A small network was trained on invented records. Each row is its activation on one of them, seen along a few directions.
After each row come some of the record's fields: F, Y, C, V, Z, T.
Not every record has every field; a missing one is left out.
Other fields move the rows too, some of them a lot.
(in the rows, 500 means zero)
Strong random noise was added to every row along 5 fixed directions; ignore it. To show where, here is one row again and again, with new noise each time:
[553 559 703 547 595 385 549 440 556 367 374 674 503 487 663 599 393 497
 408]
[317 538 459 588 505 516 555 629 516 463 585 650 441 616 614 502 302 487
 424]
[556 635 633 547 704 360 620 391 614 383 332 545 546 537 555 539 444 509
 385]
[498 445 604 515 563 399 694 523 460 446 281 445 543 589 676 355 544 500
 636]
[463 629 523 575 679 421 638 482 611 426 426 542 517 593 530 508 396 516
 369]
[313 624 427 607 500 446 459 430 524 412 495 489 582 468 330 398 486 475
 493]
[251 591 392 578 472 480 478 507 487 449 550 495 530 562 419 377 434 451
 530]

[531 294 520 634 167 528 480 554 373 462 442 595 548 116 454 308 698 563
 744]
Y is y3, C is c2, Z is z1
[593 513 345 648 359 598 575 509 507 438 456 591 611 318 349 537 550 566
 517]
Y is y1, C is c5, V is v2
[613 302 457 706 465 601 591 694 431 515 391 566 711 367 395 559 516 761
 368]
Y is y2, C is c4, V is v4
[342 545 448 333 600 411 361 407 432 570 505 239 530 639 425 425 537 434
 598]
F is f3, C is c4, V is v3, T is t2
[396 643 596 479 713 362 439 434 557 480 486 322 522 676 475 469 506 470
 372]
C is c1, Z is z1
[609 580 694 454 632 349 304 221 637 453 495 441 483 362 417 601 547 464
 320]
F is f2, C is c1, V is v4, T is t2
[366 633 606 212 361 524  23 274 336 418 620 622 454 598 655 673 356 272
 615]
F is f2, C is c4, Z is z2, T is t2
[473 394 532 610 436 429 523 515 598 511 522 396 516 182 334 302 664 553
 531]
F is f3, C is c1, Z is z1, T is t2
[550 370 699 502 330 440 420 472 425 408 427 632 426 278 683 483 564 476
 651]
F is f2, C is c2, Z is z1, T is t2
[639 321 622 433 294 641 282 468 354 505 523 688 485 330 585 676 572 504
 573]
F is f2, C is c5, V is v2, T is t2
[523 713 636 379 847 410 456 400 604 492 553 490 483 734 605 815 277 518
 113]
C is c4, V is v4
[477 400 402 409 263 585 398 525 364 512 550 525 517 428 390 458 612 464
 652]
Y is y1, C is c5, V is v1
[386 729 496 496 439 377 326 253 523 374 537 505 577 434 313 450 489 368
 580]
Y is y2, C is c3, Z is z1
[518 423 607 274 598 505 380 464 415 636 569 465 355 660 675 577 489 458
 521]
F is f2, C is c5, V is v3, T is t2
[500 581 521 630 513 472 484 531 607 356 540 773 556 453 481 683 347 448
 273]
F is f1, C is c1, V is v1, T is t1
[376 412 512 568 366 417 457 480 528 483 533 392 460 348 453 377 560 490
 555]
F is f3, C is c3, V is v4, T is t2
[590 443 800 415 533 337 418 445 533 429 423 563 371 480 811 555 458 430
 525]
F is f2, C is c1, Z is z1, T is t2
[370 389 539 343 486 442 387 472 426 627 558 314 410 508 491 389 583 479
 600]
F is f3, C is c5, V is v3, T is t2
[455 413 478 611 457 470 450 401 441 487 310 242 726 297  90 243 838 624
 643]
F is f1, C is c2, Z is z1, T is t1
[224 346 462 639 331 535 496 805 379 519 642 704 406 642 748 484 260 467
 522]
F is f1, C is c3, V is v3, T is t1
[483 569 325 391 603 506 484 268 416 584 401 103 722 619 114 313 758 523
 656]
Y is y2, C is c5, V is v4
[284 822 599 256 407 285  98  65 449 320 620 402 424 605 495 449 377 108
 684]
Y is y1, C is c1, Z is z2
[423 407 307 606 516 657 444 635 561 668 738 474 489 336 144 541 546 683
 303]
F is f3, C is c5, V is v3, T is t2
[369 539 429 653 615 531 372 590 456 442 430 506 724 556 293 541 425 643
 309]
F is f1, C is c4, Z is z1, T is t1
[630 477 482 667 657 450 799 561 682 479 352 396 544 335 369 411 623 673
 404]
F is f3, C is c2, Z is z1, T is t2
[499 341 482 330 523 511 591 631 292 604 332 289 528 763 727 286 587 528
 766]
Y is y3, C is c4, Z is z1
[469 451 440 616 652 478 625 545 551 585 407 334 576 529 291 395 606 642
 402]
F is f1, C is c2, V is v3, T is t1
[783 639 481 392 579 639 548 431 513 526 352 571 604 513 498 640 539 550
 512]
Y is y3, C is c4, Z is z1
[259 448 347 429 419 605 281 621 339 568 642 441 491 630 500 428 450 479
 597]
F is f2, C is c4, Z is z1, T is t2
[535 738 289 383 320 630 577 332 462 478 505 517 521 528 441 427 585 312
 878]
Y is y1, C is c2, Z is z1
[342 551 673 179 576 440 100 372 409 578 715 539 339 691 674 710 291 351
 423]
F is f3, C is c4, V is v3, T is t2
[614 357 630 644 450 565 398 651 541 447 546 784 525 175 501 727 417 694
 276]
F is f3, C is c4, Z is z1, T is t2
[166 534 320 479 440 555 560 662 385 509 629 516 433 840 668 370 319 375
 675]
F is f1, C is c2, Z is z1, T is t1
[681 480 404 690 476 653 809 669 737 578 509 622 451 268 429 576 512 644
 323]
F is f3, C is c3, V is v1, T is t2
[623 709 681 410 801 334 597 313 653 399 384 457 413 575 589 605 394 421
 367]
F is f3, C is c2, Z is z1, T is t2
[315 695 455 591 460 448 405 377 548 358 503 603 547 539 440 562 346 404
 386]
F is f1, C is c2, V is v2, T is t1
[870 655 457 501 493 537 792 302 592 446 197 473 617 381 420 533 715 498
 695]
Y is y1, C is c2, V is v1
[624 430 398 557 879 501 804 592 487 581 124  96 825 706 269 302 746 752
 495]
F is f1, C is c4, Z is z1, T is t1
[740 349 652 470 597 617 370 526 497 567 548 683 490 400 575 818 456 661
 243]
F is f2, C is c4, V is v4, T is t2
[399 518 343 636 577 461 699 666 611 582 591 435 477 598 447 393 407 545
 404]
Y is y2, C is c1, V is v3
[583 265 705 445 384 473 498 524 383 483 428 569 466 379 753 545 528 517
 605]
F is f3, C is c5, V is v4, T is t2
[563 592 569 487 375 432 520 289 411 290 393 467 544 394 511 487 587 358
 772]
C is c2, Z is z2

Here are new rows. What are their fields?
[308 559 320 560 622 502 618 658 664 619 772 475 345 625 498 465 319 466
 331]
F is f3, C is c1, V is v3, T is t2
[427 565 348 560 287 682 427 582 552 534 730 726 397 410 525 597 378 398
 482]
F is f2, C is c1, V is v1, T is t2
[578 287 724 574 415 502 596 716 545 481 537 769 315 321 817 606 375 591
 407]
F is f3, C is c2, Z is z1, T is t2
[679 634 403 734 691 427 818 322 659 380 132 327 823 346 138 391 744 624
 431]
F is f1, C is c2, V is v2, T is t1
[680 654 492 602 815 471 753 482 790 480 482 575 424 447 483 609 436 611
 186]
F is f2, C is c2, Z is z1, T is t2
[714 737 367 376 663 543 745 351 662 584 401 332 520 690 442 498 580 419
 573]
Y is y1, C is c1, V is v1
[503 319 490 434 578 605 528 674 483 646 607 464 431 598 612 593 420 624
 371]
F is f3, C is c4, V is v4, T is t2
[404 577 466 630 347 451 438 321 481 358 382 512 670 308 298 415 597 443
 576]
F is f1, C is c2, V is v2, T is t1
[698 548 577 351 731 525 492 388 566 547 471 468 466 563 494 652 557 559
 426]
F is f2, C is c5, Z is z1, T is t2
[343 285 475 558 393 601 479 712 327 560 493 478 540 600 519 365 536 578
 620]
F is f1, C is c2, Z is z1, T is t1
[530 702 572 462 564 353 591 271 393 337 186 388 662 718 623 464 588 362
 659]
C is c2, V is v2
[358 621 296 633 484 569 494 551 561 496 630 519 536 518 221 480 432 575
 403]
Y is y2, C is c2, Z is z1
[193 280 588 510  84 483 260 693 230 434 606 592 458 468 701 396 502 342
 704]
C is c1, V is v1
[560 482 481 660 393 449 513 507 526 444 456 587 517 289 403 526 530 571
 503]
Y is y1, C is c2, V is v3
[738 386 357 518 705 689 686 604 552 662 402 352 623 528 345 537 670 720
 358]
F is f2, C is c4, V is v2, T is t2
[561 629 418 631 597 463 648 482 647 446 424 474 603 565 390 525 443 531
 348]
Y is y2, C is c1, V is v2
[346 594 416 438 190 603 310 418 461 496 674 597 427 407 466 524 466 301
 692]
F is f3, C is c3, V is v1, T is t2
[295 530 326 584 424 451 384 469 506 481 532 256 565 432 239 242 654 460
 656]
F is f2, C is c1, Z is z1, T is t2
[524 650 623 559 694 476 373 400 618 421 514 660 527 526 384 728 365 568
 187]
F is f1, C is c2, Z is z1, T is t1
[434 631 307 547 826 435 802 484 610 534 297 110 642 776 254 266 634 591
 510]
F is f1, C is c2, Z is z1, T is t1
[252 617  82 734 407 631 542 635 602 551 739 475 491 402 115 312 477 592
 397]
Y is y3, C is c2, Z is z1
